A small network was trained on invented records. Each row is its activation on one of them, seen along a few directions.
Records have a field called Dum. Each example row is followed by its value.
Other fields move the rows too, some of them a lot.
(in the rows, 500 means zero)
Random noise pushes rows far along 18 fixed directions. That doesn't count. These rows show it; they differ only by the noise:
[246 498 302 797 298 333 509 800 606 552 724 385 347 510 711 387 465 487
 704 624 551 284 624 476 691 396 321 532 450 584 502 294 709 476 639]
[318 658 361 565 713 549 632 323 576 521 478 520 271 558 499 479 352 617
 186 322 348 369 603 372 506 565 605 582 283 335 243 480 515 394 425]
[502 535 511 582 402 661 698 562 327 523 430 540 507 534 530 537 516 562
 367 339 558 559 542 497 473 392 652 471 476 477 403 577 599 547 531]
[443 387 418 343 195 935 462 457 567 697 522 507 798 645 547 482 534 727
 411 317 515 591 432 747 641 370 415 413 317 384 572 389 444 589 463]
[694 584 479 567 574 543 526 268 337 412 259 517 329 313 675 366 673 565
 649 528 700 523 496 466 376 433 688 542 508 531 534 711 514 578 434]
[482 460 347 536 342 623 451 289 543 479 442 640 337 459 526 382 553 396
 640 513 511 417 441 501 518 511 507 514 542 429 441 534 591 534 599]
[539 437 512 543 395 405 446 669 544 620 610 327 678 591 542 443 533 718
 482 601 691 552 402 551 550 519 415 623 476 451 600 387 395 505 449]
[498 534 452 384 676 150 445 440 569 516 782 688 554 303 338 538 486 227
 625 530 516 740 609 504 549 742 502 453 427 540 602 185 597 361 424]
[552 709 442 468 481 400 580 599 472 655 525 778 537 557 523 561 474 480
 559 352 563 913 689 566 504 346 345 432 424 474 528 166 523 451 484]
[405 569 392 750 320 560 664 551 266 450 633 501 449 673 598 708 562 398
 408 387 651 403 523 650 624 405 671 394 482 616 446 789 465 662 608]
[733 185 691 407 363 807 742 328 521 441 199 454 388 516 164 405 400 218
 529 581 585 537 487 514 628 355 586  32 491 553 627 703 577 733 659]
[585 608 573 570 566 428 750 846 740 635 733 364 276 599 212 241 508 636
 472 672 675 532 763 610 494 409 748 599 535 571 344 389 361 235 464]
[813 567 908 349 540 641 654 371 585 718 534 620 437 429 290 437 430 505
 459 576 571 618 555 269 532 326 331 473 513 376 439  95 576 300 552]
[531 638 571 312 288 507 386 295 508 280 294 576 187 507 587 273 617 607
 422 503 312 349 386 432 433 470 359 617 598 513 521 255 687 654 597]
[429 274 513 377 580 463 300 687 740 703 638 558 743 702 407 438 402 713
 335 585 342 418 433 607 440 673 197 646 659 324 379 520 313 440 439]
[623 507 569 592 557 313 564 489 559 422 559 411 493 362 348 551 576 594
 675 651 744 591 401 493 521 462 591 395 704 619 639 577 521 567 313]
[455 482 513 432 495 228 476 786 649 487 419 766 540 504 462 364 486 918
 450 434 304 786 375 470 352 595 280 705 731 389 514 191 859 510 401]
[253 205 356 477 748 371 423 412 532 495 304 403 709 379 654 508 227 497
 358 423 346 476 517 531 421 654 174 316 626 516 474 541 439 679 323]
[400 345 337 605 121 355 377 855 381 349 568 640 680 533 341 529 640 362
 480 444 280 511 407 430 458 694 438 601 633 543 561 525 880 537 862]
[652 526 662 617 825 204 511 333 469 656 586 750 365 679 742 591 382 614
 366 571 599 562 436 521 599 590 163 605 443 393 498 494 394 548 508]

[467 428 449 608 283 331 424 579 437 507 652 579 648 687 652 668 563 479
 617 532 677 620 325 791 625 506 364 488 644 600 662 550 391 717 528] | e2
[201 536 160 342 425 641 272 323 733 537 437 342 610 378 477 335 390 478
 525 444 332 381 550 464 322 589 392 620 631 380 281 230 265 340 317] | e3
[456 649 492 539 328 515 501 458 407 583 736 605 478 522 667 647 549 430
 708 482 781 576 397 468 634 381 608 491 498 384 481 319 562 536 364] | e7
[423 529 567 589 473 412 472 622 522 608 641 323 532 549 549 533 402 530
 464 602 512 254 456 322 534 539 412 672 459 379 400 358 475 353 516] | e8
[582 389 517 504 348 560 556 399 456 457 407 471 562 432 271 531 486 376
 514 524 575 613 293 268 463 601 664 543 554 332 513 471 629 468 582] | e3
[372 492 323 544 496 436 294 699 842 601 665 560 510 573 215 516 466 550
 808 700 408 294 365 251 505 622 571 674 459 150 402 607 588 290 418] | e8
[509 563 589 408 336 629 487 503 391 450 558 465 618 399 450 638 606 378
 629 494 590 494 464 509 481 371 613 345 688 594 528 519 526 573 386] | e1
[430 770 491 253 319 419 439 443 451 340 735 559 412 659 372 574 645 369
 208 362 319 536 539 670 500 632 607 608 441 616 492 243 383 464 606] | e5
[563 899 589 440 399 538 597 570 487 560 496 346 468 604 474 505 501 633
 348 398 558 596 771 503 553 107 321 377 447 663 537  74 346 430 461] | e7
[538 700 707 523 697 251 630 483 174 449 681 577 483 432 769 630 577 566
 321 422 643 552 520 633 413 549 618 620 648 690 437 488 459 530 383] | e6
[280 527 480 435 330 598 585 812 320 492 471 564 618 509 581 529 445 289
 424 295 334 541 748 606 385 363 476 346 657 627 355 370 589 572 568] | e1
[608 572 622 406 484 792 695 453 260 646 323 487 515 556 601 403 457 390
 286 325 606 620 759 590 335 309 582 498 484 503 267 448 236 457 547] | e2
[351 617 417 422 320 533 533 660 527 488 346 441 465 642 538 398 456 634
 374 394 489 562 523 524 322 367 533 579 682 430 342 317 433 557 378] | e2
[365 576 421 263 346 686 377 493 498 448 439 402 528 551 415 428 509 437
 364 452 362 318 493 338 393 593 721 639 346 268 354 458 447 450 464] | e4
[477 408 558 438 554 579 442 638 438 656 434 744 556 423 707 473 450 437
 671 515 469 469 579 432 384 427 400 504 606 347 368 551 621 525 457] | e6
[451 408 570 501 395 452 443 641 524 639 633 571 704 571 473 771 389 335
 681 556 573 566 358 358 615 440 270 384 558 341 557 435 519 546 482] | e5
[475 547 226 576 569 459 264 431 566 649 763 664 843 234 506 667 662 491
 830 479 639 714 491 560 424 616 539 612 571 458 547 561 381 278 346] | e5
[361 339 587 618 483 626 663 366 451 525 497 528 528 410 524 631 281 419
 354 404 340 352 406 247 635 545 375 422 421 407 393 407 793 475 621] | e4
[555 345 573 441 672 585 466 342 486 537 532 623 379 554 510 462 450 267
 513 628 437 296 506 522 494 656 573 531 467 414 374 785 392 479 586] | e3
[597 536 402 718 781 288 550 465 556 373 447 443 398 302 503 513 628 742
 654 568 619 601 473 529 515 532 678 473 478 668 662 810 580 512 328] | e6
[612 488 441 554 340 496 575 353 676 279 395 440 345 443 208 444 572 499
 565 520 434 576 452 534 692 427 497 264 435 731 798 468 686 577 679] | e4
[557 334 327 713 384 555 375 752 508 529 485 462 749 416 354 433 628 677
 434 440 428 559 428 287 465 584 470 681 479 409 541 611 791 340 707] | e7
[592 617 387 743 486 483 493 730 505 475 236 490 438 531 468 439 572 720
 560 515 428 557 558 332 317 362 401 636 618 517 449 679 548 429 661] | e1
[557 656 811 475 776 378 582 463 437 584 605 494 586 387 560 710 410 682
 467 548 555 405 522 387 462 390 404 447 626 503 459 428 508 474 176] | e8

Here are new rows. What is Dum for each?
[434 430 532 511 733 405 666 591 616 483 494 653 354 637 392 504 344 553
 361 456 278 515 564 559 561 606 515 424 360 478 474 641 635 520 539] | e5
[468 447 524 428 636 408 602 416 678 693 567 904 362 628 440 450 260 427
 403 426 395 750 528 625 516 603 252 524 638 382 330 200 494 424 524] | e1
[484 497 424 676 713 288 645 768 456 429 394 505 352 471 573 443 494 550
 533 503 504 598 724 574 417 457 590 412 538 661 481 726 560 545 488] | e6
[439 755 616 290 601 506 547 420 390 393 385 491 320 707 640 489 470 679
  64 344 340 403 605 632 422 472 513 546 415 547 389 461 312 641 409] | e6
[449 577 451 579 556 549 597 343 464 526 507 559 406 296 705 496 491 461
 726 466 571 497 628 652 514 341 450 385 572 687 488 429 511 480 438] | e8
[540 734 446 592 642 695 710 442 575 603 358 603 289 502 503 480 467 531
 545 396 476 660 835 646 404 136 414 358 603 654 308 535 243 378 514] | e5
[500 354 326 488 428 383 540 634 711 447 427 523 338 652 372 260 482 436
 672 620 481 676 573 786 598 589 536 390 335 608 689 534 451 574 608] | e5
[410 384 212 576 596 587 280 396 456 548 299 638 782 519 694 645 452 548
 445 303 326 567 453 464 477 539 227 430 347 368 561 740 495 605 509] | e4
